Each row below holds a small network's activations on one input, seen along a few directions.
Each table varies a few parts of the input and shows all the possible inputs, shuffled.
Descriptions start from the smaller parts, as in this example, which fits no table here: one of 3 separate values, together with either a single point or one of 11 places along a line or (one of 6 places along a line, together with one of 8 places around a ring).
Shared parts are said once, and a part with two or three values counts as separate values.
(in the rows, 128 means zero)

Other details of the inputs vary at random and push rows far along two fixed directions, the same in every table; ignore that.

Rows:
x1: [147 182 151 167 100 101 157 144 124 130 161 112]
x2: [100 153 132 225 118 117 162 152 142 155 138 112]
x3: [175 102  69 145 121 131 169 115  42 121  68 144]
x4: [131 186 137 161 122 104 155 110 128 112 172 108]
x5: [142 175 148 158 141  98 177 143 130 138 166 106]
x6: [136 246 172 188 126  88 185 146 161 141 185 101]
x7: [100 141 149  65 119 133  48 159 217 140 135 104]
x8: [ 75  15 112  98 142 177  52 113 146 133  77 164]
x9: [122  38 134  35 158 156  71 125 138 120 102 155]
x10: [144 175 141 163 114  92 165 153 126 136 163  99]
x11: [110 141 175  64 144 135  69 166 222 155 129 125]
x12: [123  49 147  39 135 167  65 117 133 114  97 175]
x13: [148  76  95 132 129 118 163  92  41  98 143 137]
x14: [134 180 143 153 143 109 173 119 134 122 178 112]
x15: [150  73  94 132 136 117 162  94  42  98 144 128]
x16: [124 245 155 183 113  95 169 114 161 117 193  90]
x17: [131 188 137 162  94 106 150 129 119 118 167 102]
x18: [ 93 216 156 247 137 112 186 147 178 165 164 105]
x19: [104 202 184  92 111 118  73 182 252 158 143  99]
x20: [151  73  91 137 118 110 156 116  34 103 137 120]
x21: [117  43 122  40 111 151  46 134 123 117  95 151]
x22: [ 61 122 159 122 153 171  66 143 241 160 113 138]
x23: [168 109  72 139 148 149 178  82  50 108  83 158]
x24: [161  69 102 137 119 107 170 132  38 118 131 130]
x25: [175 108  79 142 141 139 179 103  46 123  72 159]
x26: [154  84 115 133 135 128 170  96  42  98 138 160]
x27: [161  84 128 137 120 124 171 113  34 113 127 163]
x28: [113 175 115  71 125 153  52 143 224 146  73 110]
x29: [129  70  83  41 143 176  60  98 140 120  43 157]
x30: [ 59 122 145 130 125 155  43 159 232 159 106 115]
Each input here is: one of 5 places around a ring, together with either one of 2 separate values or one of 4 places along a line.
Changing only the place on the ring of 5 turns x15 into x24. The same change can be made to x13. Which row results? -> x10
List by row number the other rows that have the place on the ring of 5 in common with x26. -> x9, x12, x14, x22, x23

Rows:
x31: [108 176 158 146 113 105 112 159 187 145 169  89]
x32: [107 179 167 141 125 115 126 159 189 143 171 105]
x33: [109  81 116 105 153 162  97 117 142 132  89 148]
x34: [103 101 118 112 138 157  92 111 152 127  98 147]
x35: [161 191 109 175 123 101 201  92  71 100 166 114]
x36: [148 152 140 201 126  94 202 117  75 120 178 121]
x37: [110  87 147  91 143 135 100 130 144 127 137 140]
x38: [115  72 146  92 115 136  86 149 127 132 120 144]
x39: [100 183 166 139 127 119 118 131 190 128 178 106]
x40: [177  74  77 130 111 114 164 108  12 102 111 135]
x41: [134 210 146 116 126 116 131 148 186 138 147 103]
x42: [117  82 124 109 143 156  96 124 144 142  83 155]
x43: [112  78 106 111 124 148  82 137 141 140  81 134]
x44: [148  99 130  65 135 140  99 124 130 123  97 147]
x45: [146  62  83 173 117 135 169 110  21 119  92 157]
x46: [110  80 115 107 136 160  97 136 140 138  83 149]
x47: [130 212 147 113 141 117 133 129 190 133 152 100]
x48: [171 185 111 180 109  95 199 123  62 115 152 113]
What is each input in this table made of? -> one of 3 separate values, together with one of 6 places along a line
Change only the place on the line of 6 in x39. List by row number the other rows that result. -> x31, x32, x36, x37, x38
Change only the place on the line of 6 in x46. List by row number the other rows that result. -> x33, x34, x42, x43, x45

Rows:
x49: [160 193 142 178 138 129 183  71 124 114 138 131]
x50: [118 238 138 154 131 111  92 125 209 150 124  74]
x51: [148 158 179 200 112  89 165 144 101 140 154 124]
x52: [106  82 109  75 107 177  40 115 185 136  54 163]
x53: [109 186 167 167 127 109 127 178 227 176 168  98]
x54: [142 165 145  54 129 129  92 183 209 139 116 101]
x55: [177  96 121 124 106 108 182 153  44 122 162 125]
x56: [144 102  93 175 160 126 185  89  83 103 140 139]
x57: [129 203 161  46 128 159  96 120 218 120 129 134]
x58: [143 111 116 131 148  97 185  90  58 101 163 132]
x59: [ 86  87 133  66 148 208  70 111 193 131  69 180]
x60: [166  88  85  74  84 154 119 103  56  95  85 154]
x61: [116 170 154  84 175 144  71 105 210 142 107 122]
x62: [121  92  69 193 120 140 167 122  66 108 116 117]
x63: [ 77  66 122  73 126 138  40 135 185 145  92 126]
x64: [ 93  51 152  68 154 162  60 128 194 140 137 154]
x65: [102 156 158 216 113 117 178 167 106 147 153 136]
x66: [121 212 181  98 131 116 131 149 210 129 217  90]
x67: [147  87 147  58 126 169  56 132 182 151  41 160]
x68: [127 122 182 102 131 127  75 170 216 168 133 106]
x69: [ 88 145 161 199 135 132 174 122 104 119 178 148]
x70: [119 155 142 111 127 129  59 140 228 134 114  81]
x71: [120 179  99 195 146 132 181 145 106 155 105 122]
x72: [106 153 139 214  93  98 148 128 103 125 167 126]
x73: [135 131  86 168 168 130 174  76  68 119 123 152]
x74: [124 219 147 158 120 134 131 146 225 167 104 127]
x75: [102 193 159 146 121  95  97 132 208 147 148  66]
x76: [108  79 183  13 127 152  52 140 151 109 139 167]
x77: [ 91 146 128 183 157 124 190 111 113 127 164 117]
x78: [133  38  68 133 124 140 110 111  82 109  89 139]
x79: [ 83 207 146 161 165 146 141 140 233 135 158  97]
x80: [106 215 181 118  80 103  95 166 183 125 184  96]
x81: [129 160 143 174  85  89 143 133  90 109 176 121]
x82: [134 150 148 166 158  95 177  87 109 120 166 104]
x83: [114 150 159  69 135 107  88 171 207 158 121 109]
x84: [106  53  58 129 132 168 107 110  54 123  63 153]
x85: [161 145 136 160 115  93 177 157 105 138 175 112]
x86: [150  35 138  96 109 121 116 147  45 119 109 181]
x87: [157 204 105 169  88 114 166 104 114 111 133 117]
x88: [107  96 134  65 147 184  67  97 199 132  77 180]
x89: [109  83  97 199 104 135 165 131  66 124 158 118]
x90: [165 143  93 105 151 126 178  88  37  96 136 140]
x91: [148  16 138 105 149 142 121  91  72 110 139 152]
x92: [101 217 147 128 113  85 109 148 207 139 167  70]
x93: [112 151 138 115 146 133  88 172 240 161 102 113]
x94: [ 98  58 119  76 149 177  68 176 189 151  60 142]
x95: [105 142 122 192 136 112 190 152 106 152 132 110]
x96: [153  97 103 158  95 101 158 122  56 108 172 115]
x97: [142  47 114  46 144 130 136 100  48  94 132 150]
x98: [164  69 102  76 133 160 135  74  67  93  92 188]
x99: [136  33 143  86 131 133 116 103  47  91 138 191]
x100: [142  74 124  35 140 143  62 167 179 135  76 138]
x101: [134  96 139 195 113 105 169 141  59 136 135 162]
x102: [160 189 122 131 143 111 190 115 113  94 180 101]
x103: [144 137 136 193 103  99 149 120 108 128 175  87]
x104: [127 210 149 111 156 116 127 132 222 118 168  97]
x105: [100 144 139 198 145 135 189 124 124 129 195 118]
x106: [129 231 152 156 101 129 104 116 218 140 119  94]
x107: [180 212 125 141  98 118 194 136 105 127 126 124]
x108: [173 152 125 184 140 101 176 134 115 133 123  99]
x109: [108  60  81 115 171 177 130  93  66 118  83 174]
x110: [121  87 108 162 157 112 182  84  66 115 147 143]
x111: [167  58  97 106 151 138 114 112  58 138  52 156]
x112: [167  66  81  79 143 133 120 126  50 128  65 165]
x113: [123  86 110  45 121 143  39 145 185 116  93 119]
x114: [ 84  95 111  87 107 196  52 131 187 137  57 154]
x115: [112 136 172  67 143 133  81 142 217 133 178 122]
x116: [145  52  76 115 151 146 121 120  63 145  52 174]
x117: [132 160 184 189 134 101 165 100 106 114 185 131]
x118: [151 216  92 142 109 104 158 121  89 115 144  91]
x119: [ 86 158 108 205 116 111 171 130 112 133 151  90]
x120: [135  51  92 127 120 182 141 126  72 135  46 185]
x121: [121  53 155  52 146 133  54 148 170 157  72 131]
x122: [123 191  83 201 127 109 154 107 110 135 126 107]
x123: [136 169 113 134  99  87 164 128  86 111 167  83]
x124: [125 225 168  99 122  90 137 179 199 154 160  77]
x125: [ 75 136 192 112 141 138  72 136 216 140 153 153]
x126: [137  84 103 172 136 100 182 126  59 142 116 136]
x127: [175 203 122 162 108 113 188 128 116 132 120 133]
x128: [118 240 121 125 122 108  97 137 198 139 134  86]
x129: [161  57  78  72 107 135 114 123  57  87 104 125]
x130: [ 85 157 141 223  93 119 156 143 103 126 166 120]
x131: [100  66 175  81 103 140  19 139 166 131 105 141]
x132: [118 128 130 204 124 126 187 164 110 153 159 117]
x133: [179 144  88 116 130 114 176 132  37 123 106 134]
x134: [158 145  92 133 159 117 176  82  55 103 135 144]
x135: [160  31 109 101 165 146 124  82  76  96 101 150]
x136: [123   9  92 130 108 140 103 118  70 122 122 148]
x137: [123  73 177  20 105 142  49 183 146 135 106 161]
x138: [147 169 126 150  87  98 163 142  99 114 199  83]
Changing only one part turns x120 into x74. The same change can be made to x119. Which row results? -> x63
Changing only one part turns x68 into x85. The same change can be made to x121. Which row results? -> x83
Changing only one part turns x64 into x115. The same change can be made to x136. Which row results? -> x96
What is each input in this table made of? -> one of 3 separate values, together with one of 5 places along a line, together with one of 6 places along a line
Change only the place on the line of 6 in x130. List by row number the other rows that result. -> x62, x84, x89, x114, x119
Change only the choice among 3 separate values in x97. List by row number the other rows that result. -> x123, x124
Change only the place on the line of 5 in x134. List by row number the other rows that result. -> x61, x73, x90, x109
Change only the place on the line of 6 in x71. List by row number the other rows that result. -> x65, x94, x95, x120, x132

Rows:
x139: [105 150 129 181 138 122 169 126 122 132 157 110]
x140: [131 171 117 183 119 126 159 137 113 137 130 114]
x141: [103 168 140 128 134 134  85 132 220 155 115 107]
x142: [119 192 161  78 129 121  93 137 199 135 129 113]
x143: [111  62 137  94 130 158  77 128 150 142  87 155]
x144: [132  50 106 157 131 130 142 115  59 115 118 163]
x145: [115 146 134 191 132 115 161 129 125 124 151 108]
x146: [140 170 145 146 120  92 154 124 105 120 173 118]
x147: [158  67 109 110 111 123 143 109  48  99 144 155]
x148: [132 182 156  77 131 120 104 153 208 142 129 109]
x149: [131  68  78 141 145 142 150  99  59 118 104 152]
x150: [135  91 139  46 136 148  70 125 128 121 100 145]
x151: [118 145 136 191 123 116 160 121 124 136 148 103]
x152: [154 161 138 144 123  91 164 139 114 127 173 114]
x153: [165 175 133 140 130 108 170 134 110 125 154 108]
x154: [133  64 140  47 132 135  82 146 137 126 116 129]
x155: [ 94 170 151 124 119 137  90 165 208 155 120 117]
x156: [ 95 154 162 135 126 129  85 146 217 158 136 119]
x157: [147  68 119 108 124 117 142 107  37 101 132 136]
x158: [127  84 146  47 130 140  74 130 129 121 107 152]
x159: [122 167 121 179 143 133 171 120 120 135 143 121]
x160: [102  75 118  79 145 165  89 124 151 137  82 159]
x161: [165  81  86 104 119 129 144  98  51  95 123 143]
x162: [119 157 124 187 111 109 154 144 117 139 149 121]
x163: [152 182 125 139 112 113 171 115 116 110 154 117]
x164: [148 184 121 139 129  97 155 111 108 116 152 106]
x165: [100 169 137 128 143 134  86 140 221 143 117 112]
x166: [132 164 127 190 138 126 162 124 123 127 136 120]
x167: [111  78 101  87 126 153  68 139 144 138  74 142]
x168: [123  54 101 147 137 137 150 111  56 122 125 164]
x169: [113 154 124 185 113 115 159 143 115 134 145 101]
x170: [112  72 124  90 140 158  81 127 154 129  75 157]
x171: [108  63 135  95 139 158  78 135 151 130  89 160]
x172: [133 180 143  79 136 115  94 151 209 141 135  99]
x173: [147  64 102 152 130 147 145 101  56 125  97 151]
x174: [140 162 136 144 112 109 162 124 114 108 177 100]
x175: [169  81 103 107 119 140 148 103  44  96 125 149]
x176: [131 164 125 185 124 120 168 113 127 138 125 120]
x177: [113 160 129 179 137 126 173 125 123 134 149 128]
x178: [120 178 165  84 117 131  94 145 206 128 151 116]
x179: [110  80 114  84 121 158  78 142 144 139  68 151]
x180: [157 168 140 141 124  99 173 138 112 125 161 114]
What is each input in this table made of? -> one of 6 places along a line, together with either one of 3 separate values or one of 4 places along a line
Changing only the place on the line of 6 turns x173 into x176. The same change can be made to x140. Which row results? -> x179
Changing only the place on the line of 6 turns x149 into x159. The same change can be made to x161. Which row results? -> x175
List by row number the other rows that have the place on the line of 6 in common with x146. -> x144, x147, x152, x156, x162, x168
